A small network was shown many inputs. Here are its activations along a few directions, one row for each input.
In each table, some parts of the input vary, and every possible input appears once, in random order.
Descriptions start from the smaller parts, as in this example, which fits no table here: one of 8 places around a ring, together with either a single point or one of 11 places around a ring or (one of 2 separate values, together with one of 6 places along a line).
Shared parts are said once, and a part with two or three values counts as separate values.
(in the rows, 128 means zero)

Other details of the inputs shift rows strongly along two fixed directions, in all tables alike. That doesn't count.

A family of inputs:
R1: [107 132 105 132 141  99 118 120 122 148 115 168 115 137 141]
R2: [ 77  96 228 143  92 179 139 139 177 189 146 127 127 134  96]
R3: [ 93 113 220 139 122 176 133 116 177 215 144 129 108 153  93]
R4: [ 86  90 214 146 103 172 139 113 186 212 134 138 131 131  89]
R5: [110 139  88 115 131 118 100 121 127 144 126 145 111 141 142]
R6: [178 124 123 135 126 125 156 101 128  59 118  81 182 110 136]
R7: [175 136 139 155 157 118 166 108 114  60 124  92 164 122 141]
R8: [106 139 100 106 125 117  98 131 124 129 136 139 106 136 147]
R9: [191 144 139 138 161 115 167  93 117  71 130  92 147 126 145]
R10: [185 140 126 124 168 131 139 111 110  63 117  85 166 126 126]
R11: [117 142 116 115 125 113 115 137 113 129 138 162  96 135 149]
R12: [117 120  92 128 110 116  98 160 112 137 136 136 118 121 135]
R13: [110 145  98 145 128 110 120 156 137 128 145 166 111 113 129]
R14: [103 129  96 100 113 122 110 162 117 118 123 143 120 136 130]
R15: [167 108 246 132 148 189 152 103 175 128 129  54 169 145  72]
R16: [195 141 128 116 158 132 138 113 107  63 116  92 165 124 122]
R17: [108 139 107 106 116 114  95 147 115 122 126 148 117 139 135]
R18: [192 139 136 137 176 126 155 100 114  65 125  98 141 126 141]
R19: [203 138 125 112 156 131 136 100 119  64 122  91 150 125 131]
R20: [115 121  92 126 112 120  97 163 112 139 127 136 120 114 137]
R21: [103 132 109 131  94 110 136 126 127 130 144 150 114 115 163]
R22: [ 99  97 222 143 116 189 121 156 163 201 132 127 101 126  84]
R23: [207 139 126 139 171 128 157  93 115  80 114 110 147 129 132]
R24: [102 138  89 127 112 115 111 115 132 145 133 136 123 131 148]
R25: [117 133 106 126 132 100 118 123 120 148 114 174 116 135 137]
R26: [ 95 134 112 136  94 112 139 137 114 130 137 153 131 113 155]
R27: [ 89 136 103 124 106 110 109 139 124 124 134 133 129 132 147]
R28: [ 91 143 115 138 115 109 130 141 109 131 139 149 124 125 154]
R29: [114 122  94 122 112 121  96 160 113 137 121 136 117 112 140]
R30: [102 102 208 124 123 195 138 142 176 209 134 136 107 150  82]
R31: [ 97 147 105 112 110 107 113 138 115 134 134 135 128 134 143]
R32: [193 128 114 128 174 118 138  83 128  83  99  96 169 128 122]
R33: [113 135 104 110 122 120 130 152 116 129 135 156  98 132 145]
R34: [206 137 113 122 162 132 138  90 122  80 112  96 156 130 126]
R35: [115 122 104 143 122 115 115 166 104 139 129 150 110 114 143]
R36: [108 133  94 121 107 118 105 146 113 133 118 134 107 114 129]
R37: [180  88 239 154 162 192 171 112 164 136 135  70 141 131  62]
R38: [109 146 119 119 126 113 117 150 102 128 132 163 110 134 140]
R39: [104 128 103 135 123 105 131 142 108 133 135 151  95 122 129]
R40: [197 122 115 134 169 122 173 106 119  83  97 113 164 122 120]
R41: [116 133  80 103 117 126 116 139 127 143 121 146 116 136 134]
R42: [191 131 129 153 158 123 166 111 102  68 112  94 140 109 118]
R43: [105 131  98 141  99 112 137 115 129 145 134 157 120 119 158]
R44: [112 133  92  93 112 126 112 149 124 128 133 141 108 132 139]
R45: [114 124 107 138 122 117 114 163 105 138 123 150 107 111 146]
R46: [ 91 141 101 121 106 115 112 138 117 130 136 134 133 125 148]
R47: [117 122 105 145 120 111 116 163 105 138 138 151 108 121 141]
R48: [104 137  94 118 120  94 111 108 130 154 118 146 129 137 137]
R49: [114 128  94 122 109 121  99 153 115 136 119 137 112 112 137]
R50: [175  96 247 134 160 203 170 131 163 119 123  77 155 140  65]
R51: [ 94 132  99 118  84 118 121 134 123 130 134 138 141 113 149]
R52: [110 143  86 128 118 116 102 153 145 127 142 151 121 113 124]
R53: [104 136 107 112 123 122 132 165 103 124 129 158 112 130 134]
R54: [ 98 130  90 127 116 102 110 110 133 149 121 144 135 129 140]
R55: [177 110 241 125 149 193 153  90 181 135 138  52 157 141  81]
R56: [204 129 116 122 165 119 138  86 126  83  98 103 170 126 118]
R57: [ 88 107 216 148 119 183 132 119 181 210 147 127 113 145  96]
R58: [197 121 103 117 161 127 155 102 127  82  94  98 173 123 113]
R59: [100  88 217 143 121 179 126 155 164 202 152 128 102 140  77]
R60: [193 133 129 151 157 127 161 114 104  69 107  93 142 104 122]
R61: [115 119  90 123 115 112 104 152 115 137 138 138 112 126 129]
R62: [ 98 132 103 144 125  97 128 113 125 150 124 159 125 128 148]
R63: [110 140 101 133 140 113 119 124 119 145 128 161 102 140 148]
R64: [ 99 141 112 134 116 109 128 129 122 132 146 146 107 128 161]
R65: [100 121  87 125  97 105 118 110 138 147 120 147 141 117 140]
R66: [ 93 111 207 122 113 181 115 113 186 214 142 114 118 154  86]
R67: [ 98 145 116 127 136 112 119 148 104 128 133 156 111 135 143]
R68: [195 119 112 134 155 123 150 109 116  70 122  80 152 117 115]
R69: [105 126  91 119 113 111 113 139 115 132 132 136 106 122 123]
R70: [109 141 121 123 126 109 113 150 107 122 129 163 108 139 141]
R71: [ 98 139 118 130 135 108 115 147 110 122 130 156 108 140 145]
R72: [102 130  96 114  84 116 118 123 135 130 141 135 124 116 157]
R73: [ 92  98 209 127 105 188 113 143 168 196 134 110 106 134  66]
R74: [ 97 137 104 113 126 113  97 144 117 121 127 141 118 141 139]
R75: [104 138 107 135 128  89 129 111 122 154 121 162 120 136 144]
R76: [183 147 141 143 161 115 170 107 105  70 124  94 163 124 136]
R77: [182 143 144 145 161 110 166 106 111  64 121  94 159 130 137]
R78: [191 127 108 137 130 131 158  77 135  81 118  86 174 109 140]
R79: [ 89 102 210 100 110 200 117 162 167 188 138 118 123 145  71]
R80: [ 99 139  99 117 107 114 110 125 130 131 143 130 117 128 155]
Description of these inputs: one of 2 separate values, together with either a single point or one of 9 places around a ring or (one of 5 places along a line, together with one of 6 places along a line).
Changing only the choice among 2 separate values turns R70 into R17. The same change can be made to R45. Which row results?
Answer: R29
Changing only the choice among 2 separate values turns R61 into R59. The same change can be made to R58. Which row results?
Answer: R40
Start at R65 and move only the place on the line of 6, one step at a time. The first step leads to R54. Which rows follow, in order?
Answer: R48, R32, R56, R58
Change only the place on the line of 6 in R77. List by row number the other rows that result.
Answer: R2, R7, R50, R70, R71
Change only the place on the line of 5 in R44. List by row number the other rows that result.
Answer: R14, R41, R58, R79
Change only the choice among 2 separate values in R28. List by row number the other rows that result.
Answer: R46

A family of inputs:
R81: [140 144  67 125 133  92 122 118 107 106 127 140 121 126 159]
R82: [122 124 147 131 133 133 128 139 119 140 126 135 112 133 123]
R83: [119 129 142 133 137 131 128 141 128 139 132 137 115 135 119]
R84: [119 125 149 132 124 137 131 146 125 127 137 128 118 128 124]
R85: [120 119 132 121 120 141 121 150 132 131 131 125 125 124 112]
R86: [122 123 130 114 131 139 115 144 132 137 127 132 119 134 110]
R87: [123 125 133 126 129 136 126 120 140 147 131 132 117 132 127]
R88: [118 122 135 138 120 129 121 123 137 147 133 128 125 123 124]
R89: [118 124 135 131 114 136 136 125 138 142 133 132 126 124 127]
R90: [130 148  73 117 131  89 130 116 106 102 120 147 135 130 160]
R91: [121 119 134 140 123 134 132 124 138 146 130 131 123 122 127]
R92: [117 127 138 131 130 128 123 120 137 144 123 128 133 136 123]
R93: [116 128 144 131 125 135 130 147 129 131 139 127 119 128 123]
R94: [124 121 133 135 130 133 130 120 139 149 127 135 119 129 125]
R95: [118 133 143 124 128 138 125 144 129 130 140 127 117 134 124]
R96: [116 130 140 123 121 135 122 122 139 135 131 119 135 134 127]
R97: [118 127 136 120 124 130 131 119 141 146 126 140 124 136 125]
R98: [116 122 137 134 118 129 137 123 139 146 126 139 130 126 124]
R99: [110 130 137 118 126 130 122 118 137 145 127 134 131 141 126]
R100: [111 124 140 126 114 131 135 125 139 140 132 131 137 130 130]
R101: [120 124 149 139 130 133 132 144 123 132 133 134 118 127 122]
R102: [119 123 136 129 125 128 134 119 140 148 123 143 126 133 123]
R103: [121 125 133 132 126 132 133 120 138 151 126 141 122 130 123]
R104: [135 139  69 132 122  96 133 123 107  99 127 136 127 113 162]
R105: [128 144  75 128 122  91 127 123 105  94 123 130 140 120 160]
R106: [119 122 148 136 126 134 131 143 118 137 129 131 116 126 125]
R107: [113 129 139 119 116 134 129 122 139 139 132 131 134 135 130]
R108: [116 125 139 128 127 127 132 118 138 147 124 139 134 136 125]
R109: [136 148  83 124 132  98 127 140  93  84 130 139 119 125 158]
R110: [138 133  66 123 124  98 119 145  92 100 114 137 128 113 146]
R111: [116 122 138 127 113 132 137 125 141 140 130 133 130 126 127]
R112: [123 143  73 131 124  87 129 120 102 102 120 143 140 122 159]
R113: [120 118 132 128 124 137 121 148 130 137 126 131 125 124 110]
R114: [123 126 147 134 136 132 129 140 124 135 130 138 114 135 120]
R115: [137 134  66 117 119 101 119 147  94  95 118 131 128 114 149]
R116: [119 133 142 124 137 134 124 141 129 137 136 134 114 138 121]
R117: [123 125 134 127 121 140 128 122 141 140 135 125 121 128 129]
R118: [139 139  66 110 122 103 114 144  95  94 119 131 125 119 149]
R119: [124 128 138 119 136 139 116 147 132 135 130 137 119 134 118]
R120: [113 123 140 133 119 128 135 123 137 144 127 136 137 129 127]
R121: [126 122 132 135 129 131 125 120 139 151 130 132 120 132 124]
R122: [124 121 134 133 117 135 128 126 139 142 138 122 124 125 128]
R123: [121 124 133 133 127 128 118 119 138 149 130 132 121 130 123]
R124: [121 128 147 122 133 135 124 138 120 137 130 132 110 136 125]
R125: [119 130 139 123 120 135 117 120 140 136 133 119 128 131 126]
R126: [118 127 137 120 115 135 132 121 142 139 130 133 128 132 127]
R127: [206 118 174 151 164 150 163  86 141  80 115  64 178 116 105]
R128: [122 129 147 124 136 135 125 140 125 133 134 135 112 138 122]
R129: [114 125 140 136 123 129 126 124 136 141 126 125 137 128 125]
R130: [109 130 138 119 117 134 123 121 138 139 132 127 134 137 129]
R131: [132 144  74 129 121  91 123 121 106  94 125 130 134 116 158]
R132: [120 129 135 124 117 139 131 122 139 141 133 131 124 129 127]
R133: [116 127 143 138 130 132 130 145 127 137 135 133 119 127 121]
R134: [122 124 140 127 125 141 122 152 132 129 134 130 125 124 120]
R135: [122 120 130 123 131 136 118 144 131 140 123 135 121 131 108]
R136: [120 128 135 125 118 135 116 122 140 140 138 122 123 129 127]
R137: [214 123 171 139 170 158 173  82 143  84 116  74 170 124 106]
R138: [120 128 133 124 127 131 115 119 139 147 134 129 119 133 125]
R139: [126 145  72 126 131  86 126 116 103 105 116 146 137 129 157]
R140: [122 123 139 133 129 138 121 151 130 135 130 137 125 124 118]
R141: [214 120 169 142 163 160 164  86 144  80 125  61 169 122 110]
R142: [121 126 138 132 129 128 120 118 138 144 125 128 128 132 122]
R143: [135 143  66 113 126 102 116 145 100  89 124 136 125 121 146]
R144: [127 120 130 111 127 141 113 143 127 142 122 126 120 132 113]
R145: [135 148  73 121 133  89 118 115 107  99 121 136 129 126 156]
R146: [121 128 148 122 124 139 126 141 121 131 134 125 114 132 128]
R147: [119 123 135 137 120 133 136 124 137 147 128 137 127 123 124]
R148: [206 124 174 137 172 153 161  83 142  80 114  64 179 130 106]
R149: [125 129 140 120 127 144 117 149 133 128 134 130 123 130 121]
R150: [127 116 130 120 127 138 117 143 126 144 118 129 121 130 112]
R151: [118 123 135 132 115 133 121 125 138 141 138 122 125 123 126]
R152: [125 125 138 128 136 137 119 147 131 138 127 140 121 131 116]
R153: [107 125 138 126 114 131 128 125 137 140 132 128 136 132 128]
R154: [124 120 134 140 123 132 128 124 138 147 133 128 124 125 126]
R155: [222 136 119 142 168 117 172 106  91  28 113  75 166 109 142]
Changing only one part turns R151 into R88. The same change can be made to R104. Which row results?
Answer: R91
Describe the family of inputs behind these rows.
Answer: one of 5 places around a ring, together with either one of 6 places along a line or one of 9 places around a ring
Change only the place on the line of 6 in R116. List by row number the other rows that result.
Answer: R86, R119, R124, R128, R144
Change only the place on the ring of 9 in R108. List by row number the other rows that result.
Answer: R92, R94, R102, R103, R121, R123, R139, R142
Change only the place on the line of 6 in R109. List by row number the other rows that result.
Answer: R95, R118, R143, R146, R149
Change only the place on the ring of 5 in R141. List by row number the other rows that result.
Answer: R81, R121, R122, R154

A family of inputs:
R156: [184 127 141 145 161 133 165 111 121  91 113 107 151 120 120]
R157: [111 131 127 117 118 131 121 120 138 139 131 122 130 135 125]
R158: [185 132 147 135 165 136 151 113 116  86 124  95 141 129 125]
R159: [121 121 123 130 118 130 127 119 144 147 132 134 130 126 129]
R160: [123 117 124 116 116 134 115 131 133 142 121 128 130 127 120]
R161: [123 151  20 133 106  64 125 153  70  68 127 151 124  99 186]
R162: [124 124 124 123 129 137 111 142 132 141 123 130 127 128 117]
R163: [122 130 137 118 131 132 117 143 128 130 133 135 113 135 117]
R164: [116 133 141 127 133 130 136 133 126 136 129 144 118 137 129]
R165: [119 132 131 115 130 138 110 139 131 134 129 129 126 136 122]
R166: [116 129 130 123 119 130 126 118 143 141 137 132 129 135 135]
R167: [126 122 133 133 134 133 125 139 123 144 129 135 110 130 124]
R168: [118 127 133 139 119 126 128 115 137 147 127 136 125 122 130]
R169: [116 122 136 142 129 121 132 126 131 145 128 140 126 129 127]
R170: [172 131 150 144 158 124 157 101 124  89 123 101 157 130 128]
R171: [109 127 142 130 108 136 130 150 125 123 143 122 126 120 133]
R172: [113 135 139 131 121 126 127 114 136 140 132 134 124 131 136]
R173: [116 122 120 124 117 131 122 122 139 145 125 124 130 127 120]
R174: [126 121 130 125 130 132 118 145 129 136 127 136 114 127 112]
R175: [119 126 131 109 117 134 114 129 132 136 126 126 129 136 125]
Changing only one part turns R166 into R159. The same change can be made to R171. Which row results?
Answer: R161
Describe the family of inputs behind these rows.
Answer: one of 2 separate values, together with either a single point or one of 9 places around a ring
Change only the choice among 2 separate values in R158. List by row number the other rows that result.
Answer: R167
